These are the activations of a small neural network, seen along a few directions. Each row is one input.
Each table varies a few parts of the input and shows all the possible inputs, shuffled.
A made-up example of a description, with smaller parts first: one of 3 separate values, together with either a single point or one of 9 places around a ring or (one of 5 places around a ring, together with one of 6 places along a line).
Shared parts are said once, and a part with two or three values counts as separate values.

Other details of the inputs vary at random and push rows far along two fixed directions, the same in every table; ignore that.

Rows:
R1: 5	1	1	-6	-4	-4	-2	-10	-5	6	-3
R2: -2	5	6	0	1	0	8	4	3	-9	0
R3: -3	2	3	1	-2	2	6	2	5	-13	-1
R4: -6	-1	7	1	1	10	3	0	6	-2	1
R5: -3	0	3	-2	-5	8	-4	-5	2	8	1
R6: 7	6	1	-5	-3	-6	2	-1	-3	-7	-6
R7: -65	-26	-51	17	33	-39	-25	58	-23	7	-37
R8: 4	1	0	-6	-5	-3	-5	-11	-3	4	-3
R9: -2	-1	4	-3	-6	7	-2	-4	2	10	0
R10: 57	-30	-31	39	40	-3	-12	26	-9	-9	84
R11: -2	2	5	-2	0	1	7	4	4	-11	0
R12: 7	8	1	-4	-3	-7	2	-1	-1	-6	-5
R13: -2	1	5	-2	-5	5	0	-3	1	12	1
R14: 6	6	-1	-2	-5	-4	-1	-3	0	-10	-6
R15: 5	0	0	-7	-5	-4	-3	-10	-3	5	-3
R16: 7	9	-1	-2	-2	-7	4	-2	-2	-6	-6
R17: 7	5	0	-5	-3	-6	1	-1	0	-8	-6
R18: 5	4	-1	-4	-4	-5	0	-11	-4	7	-3
R19: -6	-1	8	1	1	9	6	1	4	1	1
R20: -6	-2	6	3	-1	10	3	-1	7	-2	0
R21: -6	2	7	3	2	8	8	1	5	2	1
R22: -3	-1	2	0	-7	8	-4	-6	3	8	0
R23: 7	6	-1	-4	-3	-4	-1	-2	0	-9	-6
R24: 5	3	1	-5	-4	-5	-2	-9	-3	7	-3
R25: -6	1	9	2	2	7	6	2	6	2	2
R26: -2	0	4	-3	-5	7	-1	-4	0	11	1
R27: 4	1	-1	-4	-6	-3	-5	-12	-2	3	-4
R28: -2	2	3	0	-5	6	1	-4	1	12	1
R29: -3	2	4	-1	0	2	5	2	4	-13	-1
R30: -6	-2	8	0	1	9	5	1	6	0	1
Each input here is: one of 5 places around a ring, together with one of 6 places along a line.
Changing only the place on the ring of 5 turns R19 into R6. The same change can be made to R4. Which row results? -> R23
Which other rows does R24 become when the place on the line of 6 takes its other values? List them by row number. -> R1, R8, R15, R18, R27
Start at R15 and move only the place on the ring of 5, one step at a time. The first step leads to R17. Which rows follow, in order? -> R11, R30, R9

Rows:
R31: 14	10	8	-12	-14	-1	1	-23	-1	6	-5
R32: 3	8	15	-5	-9	10	9	-12	8	-2	-1
R33: 5	10	15	-7	-9	8	11	-9	6	-5	-2
R34: -15	-7	-14	6	11	-11	-7	16	-5	0	-7
R35: 2	6	16	-7	-10	12	7	-11	8	-1	0
R36: -21	-8	-16	7	9	-10	-9	17	-6	4	-11
R37: 5	8	15	-7	-8	7	11	-10	6	-8	-2
R38: 4	10	15	-6	-10	8	10	-9	6	-3	-1
R39: -20	-8	-14	6	10	-9	-8	17	-6	7	-10
R40: 14	10	9	-12	-16	0	-2	-22	-1	5	-6
R41: -15	-8	-16	6	11	-10	-9	17	-5	-1	-7
R42: 5	9	15	-6	-8	8	11	-10	6	-5	-2
R43: 5	8	14	-7	-10	8	9	-10	7	-9	-2
R44: 79	-19	-6	27	21	17	-3	-3	2	-11	91
R45: -21	-9	-14	6	10	-8	-8	15	-5	6	-11
R46: 2	6	16	-6	-9	12	8	-12	7	-1	0
R47: 4	9	15	-6	-8	8	10	-11	6	-6	-2
R48: -21	-8	-17	7	9	-9	-10	18	-6	4	-11
R49: 5	10	15	-7	-8	6	10	-10	7	-7	-2
R50: 3	7	16	-7	-9	11	9	-10	7	1	0
R51: -16	-9	-17	7	11	-9	-10	18	-6	2	-7
R52: -21	-9	-15	6	9	-7	-9	16	-5	6	-11
R53: 14	10	8	-13	-15	-1	1	-22	-1	6	-5
R54: -20	-8	-16	7	10	-11	-8	18	-6	4	-9
R55: -15	-7	-15	6	11	-12	-7	18	-6	1	-7
R56: 6	9	15	-7	-9	6	11	-9	6	-7	-2
R57: 15	10	8	-13	-15	-1	1	-21	-1	6	-5
R58: 14	10	8	-12	-15	-1	0	-22	-1	5	-5
R59: -21	-8	-16	7	10	-10	-8	17	-6	4	-10
R60: 2	7	16	-6	-9	11	9	-11	7	0	0
R61: 5	8	14	-7	-9	7	10	-10	7	-8	-2
R62: -15	-7	-15	6	11	-10	-8	16	-5	-1	-7
R63: -20	-8	-14	7	10	-9	-8	16	-5	6	-10
R64: 59	-35	-33	38	39	-3	-18	23	-10	-5	83
R65: -27	-10	-14	5	10	-9	-9	16	-6	8	-14
What is each input in this table made of? -> one of 5 places along a line, together with either a single point or one of 6 places along a line
Which other rows does R35 become when the place on the line of 5 takes its other values? List them by row number. -> R46, R50, R60, R65

Rows:
R66: 1	3	8	0	1	5	8	3	4	-3	5
R67: 1	3	7	1	1	4	9	1	4	-3	6
R68: 5	1	3	-3	-5	4	0	-6	1	4	3
R69: 4	2	3	-2	-4	3	0	-7	1	3	4
R70: 8	3	2	-2	-2	0	2	-6	1	-2	1
R71: 8	3	2	-3	-4	0	1	-4	-1	-4	1
R72: 6	2	4	-3	-2	3	0	-6	1	1	2
R73: -45	-7	-18	5	12	-17	-6	28	-9	7	-31
R74: -13	9	10	-11	-12	3	5	-10	3	4	-20
R75: 8	3	2	-3	-3	-1	2	-5	0	-3	1
R76: 5	1	4	-3	-4	3	-1	-6	1	3	3
R77: 0	2	7	2	-1	9	4	2	6	-7	5
R78: 8	3	3	-3	-3	-1	0	-4	1	-3	1
R79: 5	1	3	-3	-5	4	-1	-5	1	4	3
R80: 6	3	3	-1	-2	1	2	-6	1	0	2
R81: 0	-1	7	0	0	7	5	-1	5	-7	4
R82: 8	-24	-34	22	27	-13	-21	23	-14	8	26
R83: 0	2	6	3	-1	9	6	2	6	-6	4
R84: 2	3	8	0	1	5	8	2	4	-3	5
R85: -83	3	-9	-12	-3	-19	-3	21	-5	5	-77
R86: -29	12	17	-13	-13	5	12	-7	8	-5	-31
R87: 5	1	4	-1	-3	3	1	-7	1	3	3
R88: 5	1	4	-2	-3	3	-1	-6	1	3	3
R89: 7	2	3	-2	-3	1	1	-5	1	0	1
R90: 7	2	3	-2	-2	1	2	-6	1	0	1
R91: 5	1	3	-2	-4	4	1	-6	1	4	3
R92: 6	4	2	-2	-2	-1	2	-6	1	-2	2
R93: 7	4	2	-2	-4	-1	2	-5	-1	-4	2
R94: 6	3	3	-1	-2	0	1	-7	1	0	2
R95: 6	-23	-34	21	27	-14	-21	23	-14	8	24
R96: 5	-22	-36	21	26	-18	-21	26	-15	4	20
R97: 0	-1	7	-1	0	7	4	0	5	-7	5
R98: 7	4	2	-2	-3	-1	2	-5	0	-3	2
R99: 8	3	2	-3	-4	0	2	-4	-1	-3	1
R100: 6	2	3	-2	-2	3	1	-6	0	2	2
R101: -60	-4	-19	3	7	-16	-8	28	-5	5	-45
R102: 1	2	6	2	-1	9	5	2	6	-6	4
R103: 8	3	2	-3	-3	-1	1	-4	0	-3	1
R104: 6	1	4	-2	-3	3	0	-6	1	3	2
R105: 5	1	3	-2	-4	4	0	-6	1	4	3
R106: 4	1	3	-2	-5	3	0	-7	1	4	4
R107: 7	3	2	-2	-2	-1	2	-6	1	-2	1
R108: 5	-21	-29	18	21	-10	-18	19	-12	10	22
R109: 8	3	3	-3	-3	-1	1	-5	1	-2	1
R110: 0	-1	7	1	1	7	6	-1	5	-7	4
R111: -12	9	11	-10	-12	2	5	-10	3	4	-21
R112: 7	3	3	-3	-3	0	1	-5	1	-2	1
R113: 7	2	4	-2	-3	1	0	-5	1	0	2
R114: 2	2	7	1	1	5	9	2	4	-3	4
R115: 5	1	4	-3	-4	4	0	-6	1	3	3
R116: 5	2	4	-1	-3	2	0	-7	1	3	3
R117: 8	3	3	-3	-4	0	1	-4	-1	-4	1
R118: 2	-22	-36	20	25	-18	-20	27	-16	4	16
R119: 1	2	6	3	-1	9	6	2	6	-6	4
R120: 6	2	3	-3	-2	3	0	-6	1	1	2
Changing only one part turns R92 into R70. The same change can be made to R93. Which row results? -> R99
What is each input in this table made of? -> one of 5 places along a line, together with either one of 3 separate values or one of 8 places along a line
Which other rows does R67 become when the place on the line of 5 takes its other values? List them by row number. -> R66, R73, R84, R114

Rows:
R121: 32	-21	-14	23	21	9	-9	11	0	-2	50
R122: -7	12	14	-8	-7	2	12	-5	5	-4	-14
R123: -9	10	12	-8	-10	4	9	-6	7	-9	-17
R124: 0	2	7	0	-1	5	7	0	4	-2	5
R125: -30	26	16	-28	-30	-6	8	-24	1	12	-58
R126: -14	20	9	-21	-24	-4	1	-22	0	8	-38
R127: 4	4	4	0	-2	4	5	0	3	-7	2
R128: 13	3	-1	-9	-8	-3	-7	-10	-4	6	-1
R129: -22	17	16	-14	-15	2	12	-6	6	-6	-34
R130: 13	2	0	-9	-7	-4	-4	-10	-5	9	-1
R131: 1	2	5	0	-3	7	5	0	4	-5	4
R132: -16	10	17	-8	-9	9	11	-7	8	2	-16
R133: 0	0	6	-1	0	5	6	-3	4	-5	4
R134: 4	2	6	-1	2	1	6	-3	3	-8	2
R135: -29	15	18	-16	-18	5	12	-8	9	-5	-36
R136: 2	2	5	0	-2	5	4	-1	3	-8	3
R137: 18	-13	-4	12	12	6	-2	4	2	-3	31
R138: 1	1	6	-1	0	4	6	-3	2	-7	4
R139: 30	-22	-13	22	23	7	-8	10	-1	-1	51
R140: 23	-10	-6	11	13	2	-1	3	0	-8	31
R141: 0	1	7	2	-1	11	3	-1	5	-1	4
R142: -9	12	13	-9	-9	3	11	-5	6	-5	-15
R143: 13	2	1	-8	-7	-5	-3	-11	-6	9	-1
R144: 20	-10	-3	13	12	9	-2	6	2	1	32
R145: -15	7	14	-8	-11	8	8	-5	8	-4	-17
R146: -73	-41	-78	31	49	-51	-44	75	-31	15	-38
R147: 53	-26	-30	20	23	-7	-27	7	-13	5	60
R148: -12	12	15	-9	-10	4	12	-6	5	-4	-15
R149: 5	5	6	0	0	2	6	0	3	-5	2
R150: 23	-8	-6	12	10	5	-2	7	-1	-7	31
R151: 0	1	8	1	-1	6	6	-1	5	0	5
R152: -15	18	11	-19	-23	-6	6	-22	-2	12	-38
R153: 0	1	8	1	-2	7	5	0	5	0	5
R154: 37	-12	-16	12	10	-6	-15	-8	-10	7	36
R155: 1	3	6	-1	-2	5	6	0	4	-2	5
R156: 11	0	2	-9	-6	-4	-6	-14	-6	6	-1
R157: 3	4	6	-1	0	2	7	-1	3	-4	3
R158: 12	5	-3	-5	-9	-5	-8	-16	-3	5	-1
R159: 21	-7	-4	11	10	4	0	7	-1	-5	30
R160: -89	-31	-63	20	34	-43	-36	67	-26	19	-55
What is each input in this table made of? -> one of 5 places around a ring, together with either one of 2 separate values or one of 6 places along a line
Changing only the place on the ring of 5 turns R121 into R132. The same change can be made to R145. Which row results? -> R151
Start at R159 and move only the place on the ring of 5, one step at a time. The first step leads to R150. Which rows follow, in order? -> R136, R138, R148
Which other rows agree with R137 in the place on the ring of 5? List them by row number. -> R133, R134, R138, R139, R140, R154, R156
